These are the activations of a small neural network, seen along a few directions. Each row is one input.
In each table, some parts of the input vary, and every possible input appears once, in random order.
A made-up example of a description, with smaller parts first: one of 2 separate values, together with either a single point or one of 11 places along a line or (one of 5 places around a ring, together with one of 6 places along a line).
Shared parts are said once, and a part with two or three values counts as separate values.

Other details of the inputs shift rows strongly along two fixed directions, in all tables alike. That doesn't count.

A family of inputs:
R1: [-65 -39  26 -25 -62 -13  16  71  34  12  15]
R2: [-61  -2  13 -10  33  30 -11 -14  18  21  13]
R3: [-57 -13 -80  29  27 -12 -41  16  59  14  71]
R4: [ 70  43  -5  40  86   0 -15 -85 -13 -41 -34]
R5: [-30 -12  13 -21 -33  22  19  51  17  21  34]
R6: [ 42 -15  -9   1 -68 -64  55  13 -34 -47 -17]
R7: [ 62 -33 -10  -3 -50 -50  27  21 -24 -25 -30]
R8: [-36 -11  24 -12  42  30 -27  -8  40  27   8]
R9: [ 49  56 -23  36  81   0   3 -71 -42 -36 -29]
R10: [-36  -4   9   4  27  59 -21  -1  22  36  10]
R11: [-43  32   9 -13  56  47 -40 -36  14  38   5]
R12: [  53   51  -15   40   60    2  -22 -102  -24  -15  -42]
R13: [-32  21  11  17  59  72 -33 -15  23  20  11]
R14: [-46  -8  25 -32 -46   2  -7  28  22  12  17]
R15: [-40  -1  18 -36 -41   2  -5  41  16  20  15]
R16: [-37 -21  22 -19 -38  22  16  37  22  10  35]
R17: [-41  28  11  -5  55  46 -53 -29   9  38   1]
R18: [ 68 -22  -3  -7 -57 -62  33  40 -35 -36 -14]
R19: [-45 -54  29 -54 -56  -9  15  58  33  22  30]
R20: [ 50 -14  -9 -10 -87 -62  38  -3 -34 -24 -22]
R21: [-31  12  18   1  75  50 -49 -10  29   9   2]
R22: [ 66 -14 -12  10 -76 -40  49  39 -39 -25  -5]
R23: [ 46  -3  -8  -1 -72 -47  16  17 -26 -31 -30]
R24: [ 69 -33  -9 -10 -60 -64  37  32 -39 -22 -20]
R25: [ 75  38 -19  20  82  -4   1 -79 -34 -23 -26]
R26: [-36 -37  27 -52 -49 -10  16  81  29  16  33]
R27: [ 51  -6 -22  13 -26 -50  32   1 -53 -26 -31]
R28: [-43  22   9   0  51  51 -54 -32  19  32  -8]
R29: [ 40  32 -19  40  50  -5  -4 -45 -33 -40 -39]
R30: [-56  -4   6   0  38  35 -26   3  15  24  -4]
R31: [-39  -5  20 -28 -40   2 -19  47  11  21  11]
R32: [-34 -26  30 -38 -20   2   4  38  32   3  28]
R33: [ 64  25 -14  43  35   7  12 -73 -23 -16 -26]
R34: [ 46 -22 -21  -8 -70 -68  61  25 -45 -25 -22]
R35: [-55  12  11  11  66  40 -28 -34  26  25  -2]
R36: [-31 -24   9 -25 -34  22  19  42  14  35  29]
R37: [-42  -4  15  -6  25  53  -9 -15  22  28  28]
R38: [ 51  45  -7  32  29 -11 -13 -69 -19 -30 -35]
R39: [-29 -27  11 -16 -34  22   7  48   8  37  23]
R40: [ 64  35  -9  46  37   8  10 -64 -20 -30 -21]
R41: [-54  -1 -55  33  28  -7 -35  27  55   8  65]
R42: [ 51   4 -16  16 -24 -48  28  10 -50 -40 -26]
Each input here is: one of 2 separate values, together with either a single point or (one of 4 separate values, together with one of 5 places around a ring).
Q: Changing only the choice among 2 separate values turns R9 into R34. The same change can be made to R15. Which row results?
A: R11
Q: Changing only the choice among 2 separate values turns R26 into R25. The same change can be made to R38. Which row results?
A: R12
Q: Change only the choice among 4 separate values in R17. List by row number the other rows that result.
A: R24, R27, R39
Q: Change only the place on the ring of 5 in R21. List by row number the other rows that result.
A: R4, R18, R26, R32

A family of inputs:
R43: [-36  33  15  -6  66  72 -38 -52  16  40   6]
R44: [-47 -64   6 -32 -93 -22  12 109  38  35  41]
R45: [ -55  -64    0  -34 -103  -23   21  122   36   32   33]
R46: [-44  14  24  -9  57  25 -48 -24  22  22  -5]
R47: [ 44  18 -30  26  -2 -43  22 -12 -21 -29  -1]
R48: [ 52  -3 -33  24  -8 -29  25 -28  -6 -32  -1]
R49: [ 53   2   0  -2   8 -24  30 -11 -37 -30 -31]
R50: [-37  10  32 -13  84  51 -26 -14  12  17   6]
R51: [-46  32  18  -4  50  45 -56 -38  28  16  -6]
R52: [-51  13  22  -9  54  24 -42 -16  20  22  -9]
R53: [-20  30  32   0  79  84 -31 -34  20  21   8]
R54: [-53  16  16 -12  50  26 -40 -13  21  21 -13]
R55: [-58  29  18  -2  42  40 -45 -26  21  19 -11]
R56: [ 63   8  13  15  -8   0  36 -12 -38 -25 -22]
R57: [ 67   6  16  14 -11  -1  31 -16 -35 -24 -18]
R58: [ 43  16 -10   8 -20  -8  29 -34 -42  -5 -29]
R59: [-51 -25  -4 -24 -58 -21  17  76  29  15  37]
R60: [ 46  -4 -29  32  -4 -30  31 -24 -14 -30  -5]
R61: [ 50  -7 -27  30  -6 -31  27 -28 -11 -29  -1]
R62: [ 56  27   6  21  27  20  24 -36 -36 -21 -28]
R63: [-41  19  17 -15  57  30 -51 -26  28  19  -8]
R64: [-28  17  26 -18  88  56 -36 -26  21  16   6]
R65: [-41 -22  -3 -28 -51 -18   6  62  35  14  43]
R66: [ 37  17  -3  16 -22 -35   5 -29 -29 -27 -39]
R67: [-49  27  25   2  49  40 -53 -37  22  20  -3]
R68: [-56 -45  -2 -17 -51  -1  21  61  40  18  34]
R69: [-30 -33  -6 -17 -41  -2  -5  62  34  25  30]
R70: [ 22 -28 -28   4 -66 -51  26  36 -25 -26   4]
R71: [ 49  12  -6  11 -22 -13  30 -34 -43  -4 -27]
R72: [-44 -26   3 -22 -48 -20   7  63  31  18  44]
R73: [ 38   6 -41  25  -8 -30  10 -13 -34 -36 -11]
R74: [ 53  10  -3   9 -24 -14  25 -37 -41  -4 -22]
R75: [ 55   3 -32  33  -2 -31  14  -5 -22 -18 -13]
R76: [ 45   0 -34  24  -9 -33   5 -19 -31 -33  -3]
R77: [-49 -40  -8 -29 -60  -7  -6  65  24  11  38]
R78: [ 60  -4   9  -2   7 -27  23 -15 -35 -30 -21]
Q: Changing only one part turns R71 into R58. The same change can be made to R75. Which row results?
A: R45
Q: Describe the family of inputs behind these rows.
A: one of 4 places along a line, together with either one of 4 separate values or one of 5 places around a ring
Q: Change only the place on the ring of 5 in R52. List by row number the other rows that result.
A: R50, R56, R66, R71
